A small network was shown many inputs. Here are its activations along a few directions, one row for each input.
Each table varies a few parts of the input and shows all the possible inputs, shuffled.
Descriptions start from the smaller parts, as in this example, which fits no table here: one of 6 places along a line, together with either a single point or one of 9 places along a line or (one of 2 separate values, together with one of 8 places around a ring).
Shared parts are said once, and a part with two or three values counts as separate values.

Other details of the inputs vary at random and push rows far along two fixed directions, the same in every table; ignore that.

Rows:
r1: [-2  1 -4 -1  4 -1 -1  4 -2 -6 -3]
r2: [ 2  1  0  1  3 -3  1  3  9  3 -1]
r3: [ 1  3 -2 -3  3 -1  3  4  3  0  1]
r4: [-3  0  1 -3  0  0 -2  5  5  2  2]
r5: [ -2  -2  -5  -1   4   0   0   3   3 -12   0]
r6: [-1  1 -4 -6 -3 -3  9 -4  0  1  1]
r7: [-1 -2 -2  3  2 -3  1  3  5 -2 -5]
r8: [-7  2 -1 -3  1 -3 -1  2  5 -2  1]
r9: [-6 -2 -3 -1  3  0 -2  2  1 -3  1]
r10: [ 1 -2 -3  3  2 -2  0  2  3 -1 -4]
r11: [ 2 -1 -2 -4  1  1  0  4  5 -6  2]
r12: [-1  2 -1  1  1 -4  1  2  8 -1 -5]
r13: [-6  2 -1  1  2  1  1 -3  4 -2 -3]
r14: [ 15   6  18  11   8  14 -33 -13 -35  13  -3]
r15: [-3  1  0 -2  3 -2 -1  3  5  2  4]
r16: [ 3 -1  0 -1 -3 -4  5 -7  2  6 -1]
r17: [-7 -2 -2  3  4  3 -1 -2  0 -3 -4]
r18: [ 20 -16  23  16 -52   0  38   1  -4  32  18]
r19: [-2  5 -3 -3  1 -2  1  3  1 -3 -2]
r20: [ -3  -2  -7  -2   5   1  -1   2   3 -12   0]
r21: [-1  2 -2 -3  1 -1 -1  1  3 -9  0]
r22: [ 1  1 -2 -3  4  0  0  3  6 -6  3]
r23: [-8 -1 -3 -1  3 -2 -1  3  3 -4  0]
r24: [-2  1 -6 -2  3  0  1  4 -2 -5 -2]
r25: [ 4  0  1  0  0 -1 -1  4  7  3 -3]
r26: [ -5  -1  -1  -2  -1   1   6 -10   0   4   0]
r27: [-6 -2 -4  3  5  4 -1 -2 -1 -2 -3]
r28: [ 2 -2 -2 -5 -4 -2  7 -7  0 -3  4]
r29: [ 21   7  18   7   3  12 -32  -6 -38  12  -4]
r30: [-5  0 -2 -5 -2 -3  4 -6  2  3  3]
Each input here is: one of 5 separate values, together with either a single point or one of 5 places along a line.

Rows:
r31: [  3   8   8   5  22  13 -42 -17 -32   4  -9]
r32: [-9 -2 -6 -4  1  1  7 -5  4 -5  2]
r33: [-3  0 -1  2  1 -3  2 12 13  1 -2]
r34: [-6 -1 -8 -7  0 -4  9 -6  3 -8  0]
r35: [-6  0 -8 -7  0 -3  8 -5  1 -6  1]
r36: [ 2  1 -3 -1  4 -3  1  9 10 -1 -2]
r37: [-1 -2 -2  2  1 -2  3 11 11 -1  0]
r38: [-2  1 -2 -3  0 -3  4 11 10 -3  2]
r39: [-2 -2 -4  0  1  0  3 11  7 -7  2]
r40: [-9  0 -5 -5  2 -2  6 -7  7 -3  1]
r41: [-2  2 -1  0  2 -4  2 12 13  2 -3]
r42: [ 36 -15  29  19 -59  -3  32   3 -20  28  21]
r43: [ 12   7  11   8  18  12 -41  -3 -27   1  -9]
r44: [ 0  0 -2 -1  0 -3  3  8 10 -5  2]
r45: [-1 -1 -5 -3 -1 -2  4 10  5 -9  1]
r46: [ 3  0 -3 -1  3 -4  2  8 11 -3 -2]
r47: [ 1  1 -3 -3  0 -5  4  8 10 -4  1]
r48: [ 1  0 -6 -4  1 -3  3  9  4 -9  0]
r49: [ 1  2 -2 -1  4 -5  0  9 14 -1 -4]
r50: [-9 -1 -5 -4  2 -2  9 -3  9  2  0]
r51: [-10   1  -5  -4   3  -3   7  -2  11   4  -3]
r52: [  6  10   7   1  21  14 -43 -18 -42  -3  -8]
r53: [ 1 -3 -4 -1 -4 -4  8  8  7 -9  2]
r54: [-4 -1 -6 -6 -1 -2 10 -6  5 -4  2]
r55: [-6 -3 -4  5  0  1  8 -7  0  0 -6]
r56: [-7  2 -5 -4  5 -4  5 -5 12  2 -4]
r57: [-10   0  -4  -1   4  -1   3  -4   9   2  -3]
r58: [-6 -2 -4 -2  2 -2  7 -7  8  0 -1]
r59: [ 1 -2 -3 -1 -1 -1  5  7  8 -8  2]
r60: [ 0  3 -3 -4  3 -4  2  9  9 -3  1]
r61: [-3  0 -2 -1  0 -3  3 11 10 -4  3]
r62: [ -2  -3  -5  -1  -3  -2   6   9   6 -10   2]
r63: [-8 -1 -5 -5 -1  0  9 -4  4 -3  2]
r64: [ 15   8  11   7  18  11 -41  -5 -27   1  -9]
r65: [-1 -2 -4 -1 -1  0  5  9  8 -8  2]
r66: [-12   0  -5  -4   2  -1   5  -4   6  -1   2]
r67: [-11   0  -5  -5   3  -1   4  -5   5  -3   1]
r68: [-9 -3 -5 -3 -1  1  8 -4  3 -3  3]
r69: [-3  0 -2 -1  1 -2  2  9  9 -5  2]
r70: [-7 -2 -6 -4  2  0  7 -7  5 -6  1]
r71: [-5 -1 -5 -4  1 -3  9 -6 10  1 -1]
r72: [ 0  1 -1  1  3 -4  0  8 13 -1 -4]
r73: [-1 -1  0  3 -1 -3  3 10 13  1 -2]
r74: [-11   0  -4  -1   2  -2   6  -2  10   4  -2]
r75: [-9 -3 -6 -4 -1 -1  7 -4  0 -6  2]
r76: [-7 -3 -7 -5 -1 -3  9 -7  3 -8  1]
r77: [  5  13   8   2  25  10 -43 -17 -30   7 -13]
r78: [ 30 -14  32  16 -61  -2  36 -10 -22  41  24]
r79: [ 3 -1 -4 -2  0 -2  5  8  8 -7  1]
r80: [  3   9   8   4  24  14 -43 -18 -32   2 -11]
r81: [  6  12   7  -1  22  10 -40 -19 -32   1  -8]
r82: [ 1  3 -2 -1  4 -5  1 10 12  2 -4]
r83: [ 33 -16  30  28 -56   0  30   3 -21  32  14]
r84: [-9  0 -4 -6 -1 -2  9 -3  6  1  3]
r85: [  9  11   8   0  21  14 -41 -19 -39   0  -8]
r86: [-1  0 -4 -3  2  0  3 11  7 -7  1]
r87: [-1  0 -3 -1  3 -2  2 11 11 -1 -1]
r88: [ 50  -6  44  26 -44  12 -10  -8 -57  37  15]
r89: [-9 -2 -6 -4  0  0  6 -6  0 -7  1]
r90: [-7  0 -6 -5  3 -3  8 -4  9  2 -1]
r91: [-7  0 -3 -1  3 -2  4 -6  9  3 -3]
r92: [ -3  -2  -6  -1   0  -2   3  11   5 -10   2]
Question: Changing only one part turns r58 into r64. The same change can be made to r40. Which row results?
Answer: r44
Question: Changing only one part turns r52 into r45. The same change can be made to r68. Which row results?
Answer: r39
Question: Describe the family of inputs behind these rows.
Answer: one of 2 separate values, together with either a single point or (one of 5 places along a line, together with one of 6 places around a ring)
Question: Which other rows does r92 become when the place on the ring of 6 takes its other values? List them by row number.
Answer: r42, r45, r48, r53, r62
Question: Which other rows does r72 become when the choice among 2 separate values takes its other values? List them by row number.
Answer: r91
Question: Which other rows does r60 become when the place on the ring of 6 takes its other values? List them by row number.
Answer: r38, r44, r47, r61, r69

Rows:
r93: [-48  11 -38 -35  46  -1  -6 -27  18 -29  -9]
r94: [ 34  13  20   6  10  14 -52 -15 -59   0  -3]
r95: [  9 -14  13  16 -42 -10  47   8  20  29   8]
r96: [-17   1 -13 -16   0 -15  27  16  47  -2   8]
r97: [  8 -18  14  17 -47  -4  43  22  13  21  19]
r98: [-30   7 -37 -15  45  -2 -11  11  30 -46 -21]
r99: [ 39  15  36  13   6  15 -56 -22 -62  32  -8]
r100: [ 30  10  22   7   9  16 -56  -6 -60   0   0]
r101: [ 10 -21  10  16 -48  -5  44  19   8   7  18]
r102: [ 21 -13   7   2 -44 -16  51   2  17  18  15]
r103: [  7 -16  17  17 -45  -7  42  13  20  29  15]
r104: [-59   5 -41 -21  48   1  -2 -21  24 -33 -15]
r105: [ 28   6  21  20  14  16 -52 -19 -52  11 -17]
r106: [-32  13 -32 -27  48  -3 -19  20  35 -36 -10]
Question: Describe the family of inputs behind these rows.
Answer: one of 2 separate values, together with either a single point or one of 6 places around a ring
Question: Changing only the choice among 2 separate values turns r102 into r105. The same change can be made to r94. Which row results?
Answer: r98
Question: Which other rows does r100 become when the choice among 2 separate values takes its other values? List them by row number.
Answer: r101
